Each row below holds a small network's activations on one input, seen along a few directions.
Each table varies a few parts of the input and shows all the possible inputs, shuffled.
A made-up example of a description, with smaller parts first: values(3) and (point or line(11) or (ring(5) and line(6))).
Shared parts are said once, and a part with two or three values counts as separate values.
In the rows, 128 means zero.

Other details of the inputs vary at random and push rows far along two fixed directions, the same in every table; ignore that.

A family of inputs:
r1: [127 123 138 138 112 130 130 125 124 132 158 125]
r2: [125 112 138 140 112 127 135 122 123 142 142 125]
r3: [131 146 118 113 146 134 120 134 136 111 112 132]
r4: [124 109 132 141 117 135 134 121 125 140 130 122]
r5: [143 143 127 122 109  82 128 141 118 132 134 132]
r6: [127 133 118 116 149 136 125 129 136 121  96 132]
r7: [128 120 141 136 104 129 133 125 127 139 152 127]
r8: [147 145 113 126 125  38 129 147  96 135 125 127]
r9: [128 124 135 137 111 141 129 125 130 128 152 124]
r10: [126 124 136 136 116 139 129 124 128 130 151 125]
r11: [123 111 133 139 118 137 134 121 126 139 131 123]
r12: [122 131 131 118 139 166 124 124 147 118 117 133]
r13: [123 112 141 141 113 125 135 121 122 144 147 127]
r14: [118 124 127 127 149 159 125 121 137 121 121 129]
r15: [133 147 118 114 142 127 120 136 134 112 114 132]
r16: [136 136 121 128 130  86 129 136 111 131 129 128]
r17: [131 143 121 111 140 140 122 133 142 115 105 135]
r18: [120 115 142 135 115 171 130 118 142 131 142 126]
r19: [126 132 112 121 153 134 123 129 131 117  99 126]
r20: [127 138 120 113 151 129 124 131 135 120  98 135]
r21: [128 135 116 121 148 125 124 131 128 119 109 128]
r22: [124 114 136 143 117 127 133 122 119 138 152 123]
Each input here is: values(2) and (line(5) or line(6)).
Changing only the values(2) part turns r14 into r13. The same change can be made to r15. Which row results?
Answer: r17

A family of inputs:
r23: [124 128  96 116 166 181 121 125 149  99  65 117]
r24: [131 146 102 120 160 133 118 136 131 103  99 121]
r25: [133 129 140 153 113  73 134 132  94 141 195 121]
r26: [125 151 119  97 155 198 114 131 171  94  81 137]
r27: [149 156 120 102 133  23 130 154 104 145  94 149]
r28: [114 119 157 133 108 200 128 111 152 124 170 133]
r29: [111  93 162 142 109 147 145 110 129 162 142 135]
r30: [125 128 112 115 180  89 131 129 112 129  82 135]
r31: [137 106 125 160  89  74 139 129  94 153 158 108]
r32: [143 173 117  91 143 110 113 148 140 103 110 145]
r33: [122 122 112 120 175 121 126 125 122 126  86 131]
r34: [134 107 145 147  68 116 141 126 124 156 158 122]
r35: [150 160 118 103 127  30 127 155 110 139  94 145]
r36: [101  82 135 160 127 204 133  99 138 136 139 112]
r37: [134 103 144 145  67 141 142 124 133 148 151 115]
r38: [147 178 128  96 143  71 117 153 127 112 126 152]
r39: [116 107 138 155 115 166 129 114 124 129 182 112]
r40: [142 129 128 154  93  74 131 136  95 137 187 114]
r41: [118  91 138 161 113 121 139 113 108 153 152 114]
r42: [129 160 119  92 155 193 109 132 171  88  95 142]
r43: [109  98 150 143 102 199 135 108 153 142 138 127]
r44: [121 151 110 111 176 153 115 128 135  96 113 130]
Changing only one part turns r37 into r23. The same change can be made to r42. Which row results?
Answer: r40
What is each input in this table made of?
Answer: values(2) and (point or line(4) or line(6))
Change only the values(2) part in r33. List by row number the other rows that result.
Answer: r27
